Each row below holds a small network's activations on one input, seen along a few directions.
Each table varies a few parts of the input and shows all the possible inputs, shuffled.
Descriptions start from the smaller parts, as in this example, which fits no table here: one of 2 separate values, together with either a single point or one of 11 places around a ring or (one of 6 places along a line, together with one of 8 places around a ring).
Shared parts are said once, and a part with two or three values counts as separate values.
In the rows, zero is written as 128.

Rows:
row 1: [139 139 148 116  54  84 140 130 146  42 130]
row 2: [135 163 163  93  88 143 104  57 182  69 123]
row 3: [176 164 143  51 117  88  93 105 114 204 138]
row 4: [ 94 137 126 143  98  80 110 150 129  35 158]
row 5: [132 129 147 118 159 105  90  98 126  57 170]
row 6: [133 141  57 119 200 106  95  81  92 207 206]
row 7: [106  86 157 133  48 199 171 133 111 116  49]
row 8: [137 141  95 101 163  89  74  80 109 213 160]
row 9: [149 165 199  80  93 124 134  75 156  67 135]
row 10: [ 99  60 128 155 127 162 157 183  62 100 100]
row 11: [122 135 127 146 139 121  66  83 146  71 164]
row 12: [ 88  58 101 178 151 177 171 188  47  99 142]
row 13: [139 129  84  94 211  96 121 103  74 209 227]
row 14: [113 124  92 156 178 137  84  85 141  65 215]
row 15: [162 152 148 117  92 129  80  73 171  70 134]
row 16: [135  98 145 128  77 177 152 188  85  92  49]
row 17: [ 90 137  81 165 144  93 135 149 112  29 209]
row 18: [ 90 133 101 170  86  90 108 120 145  48 154]
row 19: [104 157 162  88  58 106 138 127 168  37 122]
row 20: [139 171 176 107 145 147 175 184 166 214  43]
row 21: [134 105 117 183 190 138 145 169 154 230  90]
row 22: [121 135 130 133  40 104 109 116 178  51 130]
row 23: [107 114 168 112  70 188 171 170  88  92  40]
row 24: [131 134 122 150 181 118 117 102 107  63 223]
row 25: [ 86  59 113 183 103 182 124 169  84 104  81]
row 26: [169 150 180  93  94 112 106  93 151  65 143]
row 27: [ 87 126  58 183 137 105 127 118 132  37 200]
row 28: [131 155 158 128 137 162 155 154 186 226  46]
row 29: [101 161 142 121  35 111 143  95 176  48 112]
row 30: [124 125  94 176 247 142 158 209 123 204 139]
row 31: [127 107  74 197 238 147 168 166 138 223 138]
row 32: [147 160 140  45 114 115 100  57 147 214 123]
row 33: [171 133 159 126 152 131 168 190 160 220  72]
row 34: [136 115 137 159 204 125 152 198 134 221  98]
row 35: [149 135 118  73 182  72 102  96  88 208 167]
row 36: [ 85  68  72 204 148 192 149 168  61  95 111]
row 37: [152 179 160  29 115 103 111  89 123 205 125]
row 38: [181 143 121  67 116  94 103  61 130 224 127]
row 39: [130  71 135 150  54 182 158 147 104 114  65]
row 40: [169 127 143 154 136 142 157 160 174 233  62]
Q: What is each input in this table made of?
A: one of 2 separate values, together with one of 4 places along a line, together with one of 5 places around a ring
Q: Changing only the place on the line of 4 turns row 14 into row 2. The same change can be made to row 30. Which row results?
A: row 20
Q: Which other rows does row 23 become when the place on the ring of 5 takes its other values? List them by row number.
A: row 9, row 19, row 20, row 37

Rows:
row 41: [147 150  99 162 238  83 104 109 154 185 151]
row 42: [124 134 171 100  17 164 110  77 146  93 101]
row 43: [153  91  90 147 216 118 137 116  71 187 184]
row 44: [ 98 167  91 120 142 103  73  92 181  48 195]
row 45: [128 117 131  94 147 121 146 146  35 220 104]
row 46: [152  89 119 198 171 158 202 238 123 166  54]
row 47: [135 140 154 129  56 110 123  93 206  74 160]
row 48: [154 159 133  80 104 122 155 108 129 230  51]
row 49: [104  76 151  83  62 132 101 116  74  70 144]
row 50: [ 91 149  93 129 135 140  83 100  75  44 204]
row 51: [158 164 166  88 170  96 154 147 199 204 115]
row 52: [ 92 101 137 207  78 189 148 194 142  17  72]
Q: What is each input in this table made of?
A: one of 2 separate values, together with either a single point or one of 5 places around a ring
Q: Changing only the choice among 2 separate values turns row 47 into row 51. The same change can be made to row 50. Which row results?
A: row 43

Rows:
row 53: [134 139 113 111 104 104 112  86 135  86 187]
row 54: [140 162 144 120 133 104 122 149 172 128 135]
row 55: [129 130 120  86 143  94 102 113  90 136 180]
row 56: [132 140 107 117 108 120  97  68 134  62 169]
row 57: [150 115 122  97 185 127  96 113  83 195 150]
row 58: [146 146 130 115 186 126 143 119 142 179 125]
row 59: [145 155 114 135 166 123 124 154 174 222  91]
row 60: [117 148 137 119 108  98 121  97 162  71 167]
row 61: [106 122 170 128  28 142 155 132 108  65  81]
row 62: [108  86  92 196 162 155 171 193 111 184  82]
row 63: [100  87 120 195  96 135 144 165 120  45 129]
row 64: [142 136  97 117 171 124 127 118 119 239 135]
row 65: [160 143 113 112 186 133 120 114 106 199 136]
row 66: [ 93  85 125 193  99 155 134 146 120  26 118]
row 67: [148 110 158 121 107 180 171 158 102 165  48]
row 68: [ 99  92 132 178 135 147 166 191 110  97 126]
row 69: [121  91 125 194 171 174 166 187 101 153  97]
row 70: [117 112 149 121  35 165 143 118 123  38  75]
row 71: [128 155 129 102 152 102 142 123 149 116 153]
row 72: [125 123 158 106  71 146 174 162 107 107  76]
row 73: [110 142 142 121 114 123 106  81 164  57 159]
row 74: [134 155 139 128  94  99 100 126 186  75 141]
row 75: [116 131 115 101 104 118  70  69 102  67 181]
row 76: [114 132 115 100 114  88  86  88  96  84 182]
row 77: [128 155 141 132  99 127  89 109 188  62 139]
row 78: [142 137 127 103 146 109 123 111 120 139 176]
row 79: [135 116  94 106 175 112 102 116  93 230 142]
row 80: [124 105 143 125  98 159 177 163 109 206  32]
row 81: [125 144 122 128 173 125 141 122 146 219 119]
row 82: [168 146 148 133 176 128 114 149 168 188 107]
Q: Changing only one part turns row 78 into row 56. The same change can be made to row 71. Which row results?
A: row 73
Q: What is each input in this table made of?
A: one of 5 places along a line, together with either one of 2 separate values or one of 4 places along a line
Q: Which other rows agree with row 57 in the place on the line of 5? List them by row number.
A: row 58, row 65, row 67, row 69, row 82
Q: Which other rows does row 59 become when the place on the line of 4 takes its other values? List them by row number.
A: row 64, row 79, row 81
Q: Which other rows does row 61 become when the place on the line of 5 takes its other values? List them by row number.
A: row 67, row 70, row 72, row 80
Q: A walk changes only the place on the line of 5. It starts at row 62 and steps to row 69. List the rest of the walk in order.
A: row 68, row 63, row 66

Rows:
row 83: [152 165 194 105  74 140 165 152 185 187  19]
row 84: [102  85 137 150  63 160 160 160  85  59  87]
row 85: [133 114 123 141 180 135 166 176 100 176 133]
row 86: [147 158 133  76 160  85 114 118 130 152 189]
row 87: [127 152 117 134 162  88  99 102 177 109 187]
row 88: [150 141 114  79 161 107  76  59 113 206 161]
row 89: [104  99 113 184 112 166 151 156 132  81 103]
row 90: [119 116 105 196 174 133 149 165 138 133 126]
row 91: [118 130 145  82  45 119 115 102 109  35 141]
row 92: [138 106 103 126 174 154 123 134  84 225 103]
row 93: [118 143 124 134 104 122  90  86 154  45 159]
Q: What is each input in this table made of?
A: either a single point or (one of 2 separate values, together with one of 5 places along a line)
Q: Which other rows does row 84 become when the choice among 2 separate values takes its other values? List them by row number.
A: row 91
